Each row below holds a small network's activations on one input, seen along a few directions.
In each table, some parts of the input vary, and every possible input appears once, in random order.
A made-up example of a description, with smaller parts first: one of 3 separate values, together with either a single point or one of 11 places around a ring or (one of 5 places around a ring, together with one of 6 places along a line).
Shared parts are said once, and a part with two or three values counts as separate values.
In the rows, 128 means zero.

Other details of the inputs vary at random and push rows far along two fixed directions, the same in every table; ignore that.

Table:
x1: [145  71 140 138 187 116  93 112 172 168 110  91  67 111 164  66]
x2: [131  66 117 127 146 131 112 124 137 145 103 102  54 132 191  50]
x3: [165 123 131 173  95 165 189 108 170  53 125 112 123 122 151 112]
x4: [103 190 109  99  81 105 145 149  80 102 129 144 189 158 111 190]
x5: [ 88 169 112 101 117  53  78 153  64 161 111 146 134 148 126 140]
x6: [181 109 122 162 127 209 154  99 183  88 153 121 131 110 132 128]
x7: [173 148 124 179 128 167 158  93 195  85 119  82 123  95 134 111]
x8: [140  96 141 153  85 209 224  87 160 106 130 132 123  78  91 124]
x9: [ 77 149 146  95 166  37  67 155  77 184 115 136 142 151 109 148]
x10: [ 90 137 149  86 171  62  64 154  77 181 127 160 146 154 108 153]
x11: [160  71 142 136 187 149  99 112 170 160 119 120  80 113 162  70]
x12: [184 146 112 179 105 170 171 101 183  64 129  92 124 102 137 112]
x13: [115 180 108 103  80 132 152 141  88  95 146 149 193 154 100 219]
x14: [114 215 121 131  92  83 140 149  91  96 137 138 196 144  83 184]
x15: [ 81 123 120  79 146  91  61 163  79 181 143 164 132 154 125 136]
x16: [131  52 157 125 183 129  97 133 133 160 136 137  58 141 159  68]
x17: [103 192 104 129  42 187 198 106 116 111 152 153 232  81  38 223]
x18: [179 112 129 150 106 212 188 116 165  73 150 123 135 132 132 149]
x19: [118  74 166 140 187  71  92 141 142 167  98 102  44 126 167  36]
x20: [ 82 138 111  74 130  83  76 162  78 181 128 156 133 155 139 143]
Each input here is: one of 2 separate values, together with either a single point or one of 9 places around a ring.
- Changing only the choice among 2 separate values turns x13 into x20. The same change can be made to x19. Which row results? => x7

Table:
x21: [135  93 126 126 147 146 115 128 138 139 132 125  95 134 154 101]
x22: [136 166 114 122 113 138 133 126 124 112 133 133 171 129 111 178]
x23: [106 154 132 119 137  82  90 135 112 153 119 131 142 128 116 133]
x24: [171 127 118 159 114 189 172 102 181  88 132  99 131 104 134 131]
x25: [124 154 111 119  98 144 140 131 108 114 137 147 162 130 110 163]
x26: [113 143 126 105 149  91  83 144 104 154 131 136 143 151 129 149]
x27: [128 173 119 131 109 128 132 120 130 118 129 123 172 119 105 165]
x28: [174  93 142 159 130 223 184  93 184  89 148 123 126 108 117 136]
x29: [103 145 124 102 135  98  93 143 106 157 127 138 144 138 124 144]
x30: [179 123 112 160  96 212 186 104 172  67 147 120 138 116 134 141]
x31: [131  62 152 127 169 149 124 118 139 162 127 137  86 116 126  92]
x32: [110 146 134 112 149  79  83 152 100 147 129 140 132 156 131 133]
x33: [118 160 120 126  91 123 156 130 114 106 132 131 162 129 107 163]
x34: [180 121 114 160 109 208 179  98 174  77 136 112 131 108 137 134]
x35: [158 129 123 165  92 174 199  99 162  70 122 105 130 100 128 130]
x36: [116 163 122 122  95 123 152 132 109 103 131 136 164 136 112 168]
x37: [120 159 111 119 104 135 128 130 120 128 141 136 163 126 105 159]
x38: [107 152 132 116 147  74  81 144 110 157 126 132 137 137 120 128]
x39: [101 134 122 102 132 105  93 144 102 162 130 144 133 139 125 133]
x40: [ 90 129 122 104 115  95 113 145  91 156 125 146 130 139 118 131]
x41: [154  97 138 145 168 123 109 118 153 131 115 110  89 124 159  87]
x42: [ 90 131 124 106 112  95 117 142  90 156 120 144 130 131 116 130]
x43: [122 158 117 120  88 140 155 130 112 106 137 143 169 133 109 170]
x44: [127 179 125 140 105 114 137 126 124 107 128 128 167 121 102 155]
x45: [137 177 126 134 118 116 128 134 118 103 133 132 166 138 112 164]
x46: [132  97 133 131 132 132 140 129 130 117 126 121  95 140 154 104]
x47: [ 88 135 130 100 125  80 109 149  76 149 118 145 127 150 127 136]
x48: [157 107 137 147 163 131 111 121 159 120 127 111  96 134 158  98]
x49: [122  88 125 126 134 134 123 129 130 148 126 128  89 121 145  83]
x50: [ 94 134 122 104 127 101  95 140 100 168 125 141 127 127 119 122]
x51: [ 92 134 119 106 114 104 108 140  93 159 125 148 134 126 115 128]
x52: [131  80 130 126 133 136 139 127 123 133 118 129  86 130 154  92]
x53: [129  88 126 127 134 141 126 128 131 140 126 132  94 126 151  90]
x54: [128 101 140 141 136 112 136 126 138 127 109 110  83 119 150  78]
x55: [127 170 129 130 102 117 146 136 119  99 132 132 165 138 113 163]
x56: [138 181 125 135 109 123 137 132 128  99 136 130 175 134 108 168]
x57: [101 144 127 107 146  81  83 143 108 166 125 130 136 137 122 132]
x58: [146  97 134 132 166 124 110 123 142 141 116 109  90 128 158  95]
x59: [135  95 143 144 163 105 110 130 148 142 116 111  74 125 155  64]
x60: [105 147 132 109 129  87 107 153  95 134 129 137 134 158 128 142]
x61: [125  70 154 127 163 148 127 121 145 159 130 135  94 115 126  96]
x62: [135 170 120 126 118 126 128 127 130 115 133 126 175 130 111 173]
x63: [117  72 150 132 160 138 126 116 139 169 122 132  91 104 121  86]
x64: [128  98 129 132 144 132 119 118 144 148 112 113  94 110 147  90]
x65: [192 136 126 176 121 188 175  94 193  66 132  97 140 108 136 135]
x66: [129  89 130 124 132 140 134 130 126 128 128 131  93 139 154 101]
x67: [145  93 130 129 157 141 114 126 149 136 127 117  92 132 159 101]
x68: [136 172 126 133 101 124 152 134 115  91 131 128 162 138 114 166]
x69: [115  58 153 127 169 134 115 124 142 180 128 131  76 111 126  76]
x70: [122 173 123 131  98 116 148 134 119 102 132 126 164 132 106 161]
- What do these inputs look like to the network? => one of 5 places along a line, together with either a single point or one of 9 places around a ring
- Changing only the place on the line of 5 turns x44 into x45. The same change can be made to x27. Which row results? => x58
- Change only the place on the line of 5 in x25. List by row number the other rows that result. => x30, x49, x51, x53
- Change only the place on the ring of 9 in x26. List by row number the other rows that result. => x21, x30, x32, x46, x48, x60, x66, x67
- Change only the place on the ring of 9 in x37. List by row number the other rows that result. => x24, x33, x38, x40, x49, x57, x59, x70
